These are the activations of a small neural network, seen along a few directions. Each row is one input.
Each table varies a few parts of the input and shows all the possible inputs, shuffled.
A made-up example of a description, with smaller parts first: one of 2 separate values, together with either a single point or one of 9 places along a line or (one of 4 places along a line, together with one of 8 places around a ring).
Shared parts are said once, and a part with two or three values counts as separate values.

Table:
x1: [ 16.6   5.1 -22.1 -20.1 -19.2  36.2  12.7 -26.7 -22.3   2.6 -32.6 -24.2
  33.7 -54.3]
x2: [  6.9   2.3  12.7  48.5   7.0 -18.8  -5.8  51.5  -1.4 -14.6   2.4  14.1
 -25.2  22.5]
x3: [ 39.2 -30.4  17.4  -7.3  10.9 -12.2  24.2 -17.4   0.3 -18.0 -32.5 -41.1
  12.2 -42.0]
x4: [  2.6  -9.5  23.9  13.8  16.0 -16.4  -3.1  22.9   3.1 -20.3  11.6   1.2
  -3.8  22.4]
x5: [ 11.4 -18.5  -1.3  13.7  19.4 -35.9   3.4  -2.2   7.8 -13.0  11.5   6.3
  20.2  10.0]
x6: [-17.2   8.0 -23.4 -18.8  -0.3  15.5  13.8  12.3 -10.2  23.5  13.5  12.1
  20.8  -0.6]
x7: [-23.4  26.2  -1.7  12.6 -20.1  35.9  -2.5  34.4  -7.4  -9.6  22.1  35.3
   6.0  22.8]
x8: [-29.4  17.9  -9.9  -6.6   2.7  24.8  -9.4   5.5 -11.7   7.1  23.0  22.7
   8.2   7.1]
x9: [ 16.7 -26.3  14.2  -7.7  30.0 -29.5   9.0   0.1   0.5  -4.8  -8.0 -22.3
   4.5 -19.7]
x10: [-20.7  25.4   8.4  -6.1 -43.7 -31.7 -63.3 -71.5  54.7  25.8  -2.6   5.3
 -92.6  55.2]
x11: [ -2.7  -0.2 -18.3 -22.0  -2.7  32.1  21.0  -8.9 -13.4  21.3  -8.3  -9.3
  16.1 -23.6]
What is each input in this table made of?
Answer: either a single point or (one of 2 separate values, together with one of 5 places along a line)
Start at x7 and move only the place on the line of 5, one step at a time. The first step leads to x8. Which rows follow, in order?
Answer: x6, x11, x1

Table:
x12: [ 20.1 -27.4  19.4  -4.1  27.5 -17.7  24.6   1.8 -16.9 -26.7  -4.6 -16.2
  20.2  -0.3]
x13: [-19.8  18.6  14.8 -26.7 -70.3 -20.1 -81.2 -20.0  88.3  50.0  -1.2   9.5
 -87.4  53.6]
x14: [ 30.9 -32.7  13.5  23.3  40.6 -48.2  20.8  -6.3  -8.8 -31.6  -6.0 -16.1
  15.3  -7.5]
x15: [-32.1  36.2 -41.3  -8.3 -11.2  46.8  12.4   4.9 -25.0  27.4  13.6  18.3
  20.9 -15.6]
x16: [ -7.4  16.7  27.8  11.3 -59.6 -42.2 -76.1  17.8  75.2  17.0   5.4  16.7
 -80.7  81.3]
x17: [  3.7 -10.8  12.6   9.6  18.3  11.9  22.6  27.1 -11.4 -15.4   3.7   5.1
  10.1  -9.4]
x18: [ 34.8 -37.8  -3.5   0.8  28.2 -36.8  12.1 -43.7  -2.8  -7.3 -24.6 -24.6
  12.7 -15.4]
x19: [  2.1   4.8 -19.3  -9.5  -3.1  12.4  22.7 -21.0  -9.0   7.2  -8.6  -7.2
  17.1 -19.9]
x20: [ 20.4 -22.1  -1.7 -11.2  18.4 -18.9  18.5 -32.9 -13.9  -8.6 -15.6 -19.5
  15.1 -27.6]
x21: [-32.2  29.0  -7.4  14.8   8.9  53.8   8.0  48.9 -30.4  -2.3  25.6  24.1
  17.3 -16.6]
x22: [-15.9  17.6 -21.7   0.3  -0.8  31.5   4.5 -11.1 -11.3  10.0   5.9   7.6
  14.4 -21.2]
x23: [ -4.7   8.0   6.8  -0.3   3.1  27.3  11.1  34.6 -33.9 -19.6   6.4   2.2
  25.0  -1.4]
Changing only one part turns x22 into x23. The same change can be made to x19. Which row results?
Answer: x17
What is each input in this table made of?
Answer: one of 2 separate values, together with either a single point or one of 5 places along a line
Change only the choice among 2 separate values in x12. List by row number the other rows that result.
Answer: x20
